These are the activations of a small network on made-up records, seen along a few directions, one row for each record.
After each row come some of the record's fields: RUPUV, SIMOR, LABAM, MED.
The largest differences between rows may come from other fields.
(in the rows, 500 means zero)
Random noise pushes rows far along 4 fixed directions. That doesn't count. These rows show it; they differ only by the noise:
[559 653 460 493 695 130 670 346 577 429 438 379 586 589 492 424 480 521
 593 541 425 411]
[520 639 616 348 555 438 498 460 625 478 524 446 490 554 492 463 574 593
 584 519 591 601]
[525 694 517 338 545 287 561 390 590 507 451 444 503 532 508 453 581 601
 538 493 480 449]
[405 534 692 418 384 594 384 552 624 463 565 472 594 321 487 732 455 681
 423 308 431 535]
[502 609 554 502 646 290 597 424 590 413 503 413 582 526 486 496 464 550
 577 489 469 504]
[403 516 695 518 508 548 452 551 613 399 593 457 612 370 477 683 409 623
 493 353 467 590]

[379 783 467 308 601 562 571 661 443 706 533 669 315 411 606 400 687 542
 475 398 640 601] -> RUPUV: detet / SIMOR: zok / LABAM: lud / MED: kovo
[493 675 490 247 388 551 349 600 572 734 395 550 475 437 539 490 655 543
 385 401 543 491] -> RUPUV: detet / SIMOR: dodan / LABAM: lud / MED: kovo
[386 428 516 568 523 497 569 502 423 483 583 516 585 451 489 563 398 557
 427 396 384 389] -> RUPUV: detet / SIMOR: niz / LABAM: led / MED: kovo
[434 597 586 288 619 562 482 498 537 444 572 545 344 592 442 300 660 589
 553 574 699 604] -> RUPUV: detet / SIMOR: niz / LABAM: doluv / MED: kovo
[468 508 523 496 437 583 542 404 284 447 486 567 441 602 440 302 578 446
 524 570 529 486] -> RUPUV: suve / SIMOR: niz / LABAM: fop / MED: naz
[347 381 487 792 583 384 613 463 438 238 556 438 646 457 444 537 317 399
 507 445 332 325] -> RUPUV: suve / SIMOR: niz / LABAM: doluv / MED: kovo
[501 494 703 536 396 675 390 636 705 394 539 469 544 359 449 709 396 560
 458 494 507 654] -> RUPUV: detet / SIMOR: dodan / LABAM: fop / MED: kovo
[544 385 578 425 281 761 282 682 593 593 595 520 551 451 515 626 440 526
 423 410 556 645] -> RUPUV: detet / SIMOR: zok / LABAM: led / MED: kovo
[458 333 716 603 471 685 391 617 588 328 561 434 542 524 486 557 397 567
 478 458 543 670] -> RUPUV: detet / SIMOR: niz / LABAM: doluv / MED: kovo
[451 361 591 561 355 612 494 506 439 391 489 417 630 474 457 659 346 553
 383 402 271 305] -> RUPUV: suve / SIMOR: niz / LABAM: vom / MED: kovo
[519 319 516 736 499 627 480 493 348 400 533 474 676 590 457 567 318 520
 457 500 431 431] -> RUPUV: detet / SIMOR: niz / LABAM: vom / MED: nuv
[396 498 599 672 742 565 568 697 542 329 661 472 524 344 502 611 383 500
 502 388 586 690] -> RUPUV: detet / SIMOR: zok / LABAM: lud / MED: dol
[539 509 476 652 439 516 504 436 424 382 481 559 566 481 391 601 378 488
 534 508 406 399] -> RUPUV: detet / SIMOR: dodan / LABAM: fop / MED: naz
[722 459 617 230 158 677 308 337 473 491 409 434 405 775 405 316 612 592
 515 739 614 461] -> RUPUV: detet / SIMOR: niz / LABAM: vom / MED: naz
[191 582 524 480 516 573 508 494 269 555 535 550 508 348 505 572 507 692
 321 313 363 370] -> RUPUV: suve / SIMOR: niz / LABAM: vom / MED: nuv
[454 570 550 257 400 740 361 563 517 713 496 627 407 493 505 482 692 590
 425 436 529 560] -> RUPUV: detet / SIMOR: niz / LABAM: fop / MED: kovo
[638 424 388 380 373 282 480 377 616 544 341 358 656 427 535 567 424 597
 377 475 218 196] -> RUPUV: detet / SIMOR: niz / LABAM: doluv / MED: kovo
[474 531 429 475 295 472 530 445 361 478 421 579 480 533 476 516 560 561
 373 447 417 309] -> RUPUV: suve / SIMOR: niz / LABAM: led / MED: dol
[409 530 508 549 686 641 553 628 553 593 651 496 539 539 561 406 493 456
 515 533 690 748] -> RUPUV: detet / SIMOR: niz / LABAM: led / MED: kovo
[286 740 325 518 587 193 794 391 227 517 436 811 301 501 601 239 644 524
 500 497 473 362] -> RUPUV: detet / SIMOR: niz / LABAM: led / MED: kovo
[429 606 489 356 468 575 479 556 393 621 531 566 403 365 466 543 563 553
 409 388 522 461] -> RUPUV: suve / SIMOR: zok / LABAM: lud / MED: naz
[407 611 569 367 421 674 584 542 474 411 587 684 306 438 527 446 569 564
 524 482 638 582] -> RUPUV: detet / SIMOR: niz / LABAM: led / MED: kovo
[472 496 507 564 490 496 579 473 409 459 460 532 539 541 460 494 483 472
 455 444 368 323] -> RUPUV: suve / SIMOR: niz / LABAM: fop / MED: kovo
[426 462 536 519 561 507 529 544 444 526 578 497 587 563 462 408 415 555
 540 546 588 558] -> RUPUV: detet / SIMOR: niz / LABAM: led / MED: kovo
[559 664 434 181 353 466 461 295 326 637 352 541 468 574 545 329 693 616
 438 562 453 276] -> RUPUV: detet / SIMOR: niz / LABAM: fop / MED: nuv
[675 309 476 367 335 561 332 434 553 632 484 369 624 637 421 594 569 566
 432 567 472 428] -> RUPUV: suve / SIMOR: niz / LABAM: led / MED: dol
[394 471 542 494 494 628 392 481 439 488 539 555 490 424 468 560 533 614
 353 332 536 512] -> RUPUV: detet / SIMOR: niz / LABAM: doluv / MED: nuv
[718 414 350 494 542 298 484 325 454 533 421 375 581 657 495 468 406 433
 499 581 461 390] -> RUPUV: detet / SIMOR: zok / LABAM: led / MED: nuv
[479 343 572 609 585 532 432 542 513 365 573 340 626 478 470 601 339 548
 531 433 414 535] -> RUPUV: detet / SIMOR: zok / LABAM: doluv / MED: nuv
[556 517 526 403 653 467 490 416 397 507 582 473 464 695 514 338 628 450
 637 608 700 653] -> RUPUV: suve / SIMOR: zok / LABAM: led / MED: nuv
[531 576 645 486 770 511 546 595 607 494 559 463 500 597 523 300 597 510
 648 622 829 796] -> RUPUV: detet / SIMOR: niz / LABAM: lud / MED: kovo
[499 705 398 537 620 175 665 383 452 493 421 494 534 488 445 502 555 535
 464 460 351 320] -> RUPUV: suve / SIMOR: zok / LABAM: fop / MED: dol
[523 348 629 453 334 792 300 623 573 477 626 540 497 397 521 746 456 584
 441 410 508 646] -> RUPUV: detet / SIMOR: zok / LABAM: led / MED: kovo
[625 602 262 614 335 296 609 429 552 644 321 640 389 453 630 527 513 446
 520 544 346 281] -> RUPUV: detet / SIMOR: zok / LABAM: lud / MED: kovo
[349 423 602 711 567 651 513 734 509 472 625 599 579 306 484 628 460 541
 507 383 593 719] -> RUPUV: detet / SIMOR: niz / LABAM: lud / MED: dol
[423 574 516 422 534 402 502 428 484 489 461 461 634 432 420 518 495 636
 420 403 336 378] -> RUPUV: detet / SIMOR: niz / LABAM: vom / MED: kovo
[330 441 573 635 504 668 497 612 440 485 576 708 480 460 503 552 448 465
 484 494 540 670] -> RUPUV: detet / SIMOR: niz / LABAM: vom / MED: kovo

Which values does each new row have?
[599 582 390 454 528 268 735 325 443 399 416 371 500 645 514 298 572 480
 552 619 484 381] -> RUPUV: suve / SIMOR: niz / LABAM: led / MED: dol
[442 757 471 341 559 305 567 462 561 465 431 524 353 511 538 369 675 647
 517 476 540 468] -> RUPUV: detet / SIMOR: zok / LABAM: doluv / MED: kovo
[585 275 624 720 521 562 426 593 624 311 618 363 677 550 448 663 236 464
 533 523 447 609] -> RUPUV: detet / SIMOR: zok / LABAM: led / MED: kovo
[536 648 351 255 445 350 515 441 553 654 350 439 492 366 555 534 593 672
 283 380 346 226] -> RUPUV: detet / SIMOR: niz / LABAM: lud / MED: kovo
[432 640 410 630 696 272 696 532 526 463 513 509 456 341 611 507 464 545
 537 377 415 435] -> RUPUV: detet / SIMOR: zok / LABAM: lud / MED: kovo
[641 232 584 563 476 569 340 498 635 402 499 329 724 542 424 664 326 530
 402 468 419 479] -> RUPUV: detet / SIMOR: niz / LABAM: doluv / MED: kovo
[580 452 508 451 508 580 422 588 546 567 508 385 489 516 425 584 469 500
 485 532 591 584] -> RUPUV: suve / SIMOR: zok / LABAM: lud / MED: naz
[389 417 638 666 720 642 549 557 519 339 629 499 545 529 481 513 434 427
 549 374 594 624] -> RUPUV: suve / SIMOR: niz / LABAM: doluv / MED: kovo
[521 459 367 551 563 336 636 461 576 653 494 406 652 501 602 585 433 421
 421 507 399 412] -> RUPUV: suve / SIMOR: niz / LABAM: led / MED: kovo
[283 673 496 553 737 375 678 562 498 456 561 600 394 446 537 378 542 525
 589 345 488 531] -> RUPUV: detet / SIMOR: zok / LABAM: doluv / MED: kovo
[346 583 518 390 438 457 542 448 388 481 508 631 525 340 496 547 508 651
 343 343 379 343] -> RUPUV: detet / SIMOR: niz / LABAM: led / MED: kovo
[772 404 405 548 674 385 440 455 537 559 444 343 543 698 529 404 469 356
 596 670 626 564] -> RUPUV: detet / SIMOR: zok / LABAM: lud / MED: nuv
[547 519 401 554 675 293 636 462 476 495 540 421 587 543 478 497 506 491
 560 473 501 488] -> RUPUV: suve / SIMOR: zok / LABAM: led / MED: dol
[387 566 396 536 380 343 586 481 542 475 338 498 592 210 524 754 411 550
 333 189 160 142] -> RUPUV: suve / SIMOR: dodan / LABAM: lud / MED: kovo
[436 446 575 649 549 624 518 536 424 394 517 546 547 437 513 629 431 417
 569 437 489 577] -> RUPUV: suve / SIMOR: dodan / LABAM: fop / MED: nuv
[479 552 401 612 712 295 640 493 471 539 467 577 459 533 540 349 473 405
 547 566 545 438] -> RUPUV: detet / SIMOR: niz / LABAM: lud / MED: kovo
[691 459 351 539 603 171 575 384 560 466 388 366 557 623 525 409 456 412
 552 578 418 378] -> RUPUV: detet / SIMOR: zok / LABAM: doluv / MED: kovo
[643 296 523 406 361 535 351 507 628 524 476 374 732 486 444 713 342 538
 387 520 413 439] -> RUPUV: detet / SIMOR: niz / LABAM: led / MED: kovo
